These are the activations of a small neural network, seen along a few directions. Each row is one input.
In each table, some parts of the input vary, and every possible input appears once, in random order.
A made-up example of a description, with smaller parts first: one of 5 places around a ring, together with either a single point or one of 9 places around a ring or (one of 2 separate values, together with one of 6 places along a line).
Shared parts are said once, and a part with two or three values counts as separate values.
In the rows, zero is written as 128.

Other details of the inputs vary at random and push rows far along three fixed directions, the same in every table; ignore that.

A family of inputs:
R1: [159 119 126 118 116 120 221  51  71  68  98]
R2: [129  97 169  84 104 147 101 164 147 168 150]
R3: [125  87 167 112  71 124 106 206 144 147 148]
R4: [174  66 110 101 155 127 182  37  96  85 103]
R5: [117 126 158  68  81 180  93 161 129 153 136]
R6: [125 125 116 114 199 137 149  82 114 125 131]
R7: [131 148  52 129 117  76 118 137 132 195 148]
R8: [122 151 138 137  86 124 100 192 182 148 136]
R9: [106 192  72 126 140  92 109  95 103 184 138]
R10: [128 138  86 186 183 101 118  94 133 116 115]
R11: [ 98 190  94 184 225 103 153  96 122 105 127]
R12: [108 144 190 150 122 190 124 143 144  60 108]
R13: [176  95 123 101 158 142 195  32 118  96 108]
R14: [123  99 185 158 117 161  95 130 120  69  93]
R15: [118 151  84 102 152  92 115 121 121 211 160]
R16: [174  66 165  56  81 170 153 112 146 127 126]
R17: [103 169 156 129  67 134  92 189 151 148 131]
R18: [163  85 190  60  64 153 190 149 139 129 138]
R19: [109 162  62 116 104  79  92 129  88 193 137]
R20: [106 139 155 133 108 125  93 195 164 165 156]
R21: [117 123 159 213 137 136 102 164 173  64 109]
R22: [110 137  71 132 170  76 105 120 105 187 153]
R23: [136 123 145  89  81 167 120 179 174 155 140]
R24: [120 131 160 213 133 129 113 169 173  59 102]
R25: [150 140  77  79 102 104 142 113 137 198 150]
R26: [111 135 161 130 115 132  89 187 164 169 149]
R27: [156 105 136  87 148 152 176  21  81  92 104]
R28: [119 124 157 205 135 125 105 164 167  58 100]
R29: [126 124 170  87  62 162  93 160 139 163 132]
R30: [130 115  82  68  93 102 104 109  76 184 136]
R31: [142 142  68  65 121 125 138 120 134 199 151]
R32: [121 114 158 204 147 137  88 151 165  70 101]
R33: [149  87 205 114 139 192 194 114 140  54 116]
R34: [165  41 181  67  77 152 154 142 118 132 130]
R35: [ 94 205  98 168 173 120 139 100 112 102 115]
R36: [134 163  78  66  91 116 130 136  79 182 161]
R37: [134 124  85  88  99  66 155 149 102 187 156]
R38: [167 113 112 100 153 151 220  50 119  82 117]
R39: [164  84 130 120 150 116 225  60  89  87 123]
R40: [125 129  84 174 185 102 112  90 128 116 118]
R41: [121 116 130 160 124 123  70 169 160 131 123]
R42: [107 118 180 207 163 136  99 165 154  81 114]
R43: [ 94 199  91 180 208 128 123  71 108 103 111]
R44: [119 172  84 193 202  99 133  73 139 100 119]
R45: [128 104 167 116  65 120 134 213 149 146 144]
R46: [114 160 130 127  93 141 107 204 184 146 140]
R47: [ 94 143 165 218 153 136  85 134 128  44  93]
R48: [169  59 104  37 116 108 177  77  75 165 142]
R49: [109 160  79  96 163 110 117 134 122 206 161]
R50: [100 158  90 191 197 102  97  70  90 102 107]
R51: [184  80 154  59  66 172 169 154 134 116 142]
R52: [ 97 151 140 167  94 121  84 178 133 123 126]
R53: [ 97 170 143 148 104 133  83 161 142 139 132]
R54: [167  72 133 110 163 126 206  52  87 102 118]
R55: [162  75 181 106 144 198 165  89 147  56 101]
R56: [111 147  68 140 157  63 107 130 107 189 151]
R57: [162  75 182  68  30 167 164 137 109 118 117]
R58: [101 152 140 158  85 111  85 181 127 119 118]
R59: [ 96 193  66 114 156 117 102 107 104 184 140]
R60: [139 135 114 131 184 122 160 105  99 113 145]
R61: [107 174  74 100 155 104 124 142 125 211 165]
R62: [101 133 176 204 140 154  75 146 137  73  98]
R63: [118 116 157 204 140 133  95 156 165  62 106]
Description of these inputs: one of 3 separate values, together with either a single point or (one of 4 places along a line, together with one of 5 places along a line).
- Changing only the choice among 3 separate values turns R23 into R61. The same change can be made to R4. Which row results? => R48
- Changing only the choice among 3 separate values turns R1 into R45. The same change can be made to R29. Which row results? => R15
- Which other rows does R19 become when the place on the line of 5 takes its other values? List them by row number. => R14, R30, R47, R58
- Which other rows does R16 become when the choice among 3 separate values takes its other values? List them by row number. => R2, R27
- Which other rows does R37 become when the choice among 3 separate values takes its other values? List them by row number. => R28, R58
- Which other rows does R20 become when the place on the line of 4 takes its other values? List them by row number. => R3, R33, R39

A family of inputs:
R64: [126 119 116 174 180  93 143  86 114 103 117]
R65: [ 98 169  93 149 116  96  72 172 124 172 144]
R66: [109 151  95 161 119  89  82 180 160 175 144]
R67: [100 134 170 217 176 138  93 167 170  62 110]
R68: [113 140 152 193 121 131  88 157 153  92 109]
R69: [118 132 143 121 118 139 117 140 113 130 130]
R70: [155 127  93 109 113 105 179  77  99 128 121]
R71: [108 145 124 184 165 117 100 157 155 115 129]
R72: [ 79 164 137 155 117 122  52 200 139 161 142]
R73: [118 156 108  86 109 124 113 132 116 189 148]
R74: [122 154  92 139 124 110 121 128 116 139 131]
R75: [ 99 171 106 129 148 117  90 167 158 185 154]
R76: [ 85 145 116 158 137 121  35 197 167 158 135]
R77: [106 146 125 164 122  99  97 149 124 140 125]
R78: [143 119 116 159 160 107 162  93 129  99 115]
R79: [100 158  80 140 161  90  91 146 120 182 152]
R80: [134 120 128  74  41 109 139 175 132 180 147]
R81: [123 157 108 145 149 132 132 110 116 110 121]
R82: [108 175  94 152 158 115 121 121 120 132 131]
R83: [125 129 138  59  73 138 122 152 118 192 152]
R84: [101 121 169 177 163 143  84 165 150  99 125]
R85: [125 140 106 147 131  94 130 107 107 130 124]
R86: [135 167  74 121 189 119 179  26  88 122 119]
R87: [113 132 142 166 153 124 127 113 107  90 112]
R88: [108 159  76 149 136  68 105 156 143 183 149]
R89: [156  60 224 153  93 180 136 156 170  48 100]
R90: [113 143 113 160 178 131 119  77 110  79  97]
R91: [111 147 144 177 193 145  96 117 149 104 122]
R92: [151 100 144  84  63 145 144 142 116 132 132]
R93: [136 108 153 135 131 139 155 101 100  82 108]
R94: [149 120 124 124 123 115 187  80 105  96 113]
R95: [162  93 124  58  94 140 177 125 123 153 145]
R96: [122 159 120 146 170 143 134  76 119 105 116]
R97: [132 135 127 106 130 133 169 104 107 112 126]
R98: [143  95 158  69 104 151 143 134 129 160 144]
R99: [156  89 166  86 101 165 175  99  98  91 116]
R100: [146  84 195  93 105 180 133 145 149 115 129]
R101: [102 132 163 187 126 119  89 159 139 100 113]
R102: [153  96  87  94 142 109 164  72 102 127 119]
R103: [127 136 142 125 127 144 146 127 123  99 122]
R104: [125 129  86 103 118  87 119 148 111 193 153]
R105: [134 125 123  70  65 134 121 161 115 176 149]
R106: [127 126 124  52  67 147 107 144 132 184 138]
R107: [107 166 119 146 175 127 119  91 108 127 122]
R108: [132 136  79  88 110 108 117 147 125 197 159]
R109: [132 138 113 127 165 134 127 100 130 139 135]
R110: [106 179  92 114 131 115  91 135 120 188 147]
R111: [103 143 157 190 114 125  71 176 153 110 118]
R112: [128 145 129 155 198 143 150  78 136  95 118]
R113: [111 152 112 119  92 112 109 175 131 161 144]
R114: [106 147 155 191 134 146  91 161 151  81 110]
R115: [129  90 156  93  69 130 104 201 141 170 151]
R116: [161  73 195 110 112 189 162 131 148  68 113]
R117: [ 96 142 167 211 179 146  60 174 166  86 118]
R118: [126 129 108 138 168 114 129 109 115 129 134]
R119: [131 165  54 112 185 100 154  63 108 173 143]
R120: [123 111 193 107  76 183  74 213 188 150 141]
R121: [ 98 186 106 133 124 128  74 159 146 176 143]
R122: [122 175  29 123 131  53 127  96  91 199 147]
R123: [136 128 118  68  57 138 120 165 123 177 149]
R124: [147 126 107 126 110 112 157  96 111 120 120]
R125: [162 113  98  54  78 118 192  99  91 152 137]
R126: [154  97 135 129 146 114 191  83 121  93 115]
R127: [151 105 133 113 158 140 187  85 116  92 121]
R128: [124 126 136 196 184 132 119 112 141  69 109]
R129: [132 105 136 135 119 107 125 145 131 140 131]
R130: [125 139  82 147 174 105 144  55  91  94 100]
R131: [117 134 141 170 152 129 123 114 113  84 109]
R132: [150  86 169  73 108 163 155 121 128 135 134]
R133: [164  75 159  94  90 155 166 137 136 106 125]
R134: [ 98 180 107 129 123 127  71 158 139 181 146]
R135: [151 121 117 126 126 115 185  74 104  99 112]
R136: [100 149 107 177 140  83  68 175 150 164 141]
R137: [148 102 140 147 124 127 139 125 145 104 120]
R138: [126 103 139 175 158 120 115 109 145  80  97]
R139: [132 127 109 104 144 115 157 122 124 146 142]
R140: [126 136 104 138 153 119 113 131 130 143 140]
R141: [161 116  99  50  83 132 181  94  92 154 138]
R142: [138 100 145 137 138 130 131 133 126 108 125]
R143: [129 133  86 154 163  94 146  53 100  97  97]
R144: [161  81 150  87  78 149 148 153 139 130 134]
R145: [121 124 138 172 177 121 147 117 136  81 115]
R146: [155  89 169  84  84 153 193 115 112  89 117]
R147: [128 139 135  52  62 145 131 165 136 189 152]
R148: [149  76 238 131 115 219 133 145 177  51 102]
R149: [119 113 183 125  42 165  76 224 163 128 131]
R150: [148 104 201  96  98 197 164 119 140  79 110]
R151: [128 118 134 174 140 114 110 139 147 110 122]
R152: [157  89 174  78 127 170 191  98 134 103 124]
R153: [150 129  65 143 186  74 178  38  88 125 123]
R154: [155 111  81  93 127 102 163  97 101 160 142]
R155: [121 125 162 189 175 159 107 136 157  66 109]
R156: [103 164 147 138 146 145 119 133 142 122 125]
R157: [136  85 180  82  93 181 108 153 163 132 123]
R158: [141 127  68  89 118  85 138 123 103 193 155]
R159: [140 129 114 109 123 135 150  98 101 121 127]
- What do these inputs look like to the network? => one of 2 separate values, together with one of 4 places along a line, together with either a single point or one of 11 places along a line
- Changing only the place on the line of 4 turns R151 into R154. The same change can be made to R70. Which row results? => R114
- Changing only the place on the line of 4 turns R121 into R141. The same change can be made to R75. Which row results? => R127
- Changing only the place on the line of 4 turns R69 into R93. The same change can be made to R99. Which row results? => R131
- Which other rows does R78 become when the place on the line of 4 takes its other values? List them by row number. => R71, R95, R112
- Which other rows agree with R101 in the place on the line of 4 and the choice among 2 separate values? List them by row number. => R68, R70, R77, R80, R85, R94, R111, R122, R124, R135, R143
- A walk changes only the place on the line of 4. It starts at R120 and steps to R108. List the rest of the walk in order. => R128, R89
- Which other rows does R131 become when the choice among 2 separate values takes its other values? List them by row number. => R142
- Which other rows does R107 become when the place on the line of 11 takes its other values? List them by row number. => R73, R83, R86, R96, R110, R121, R134, R147, R150, R156
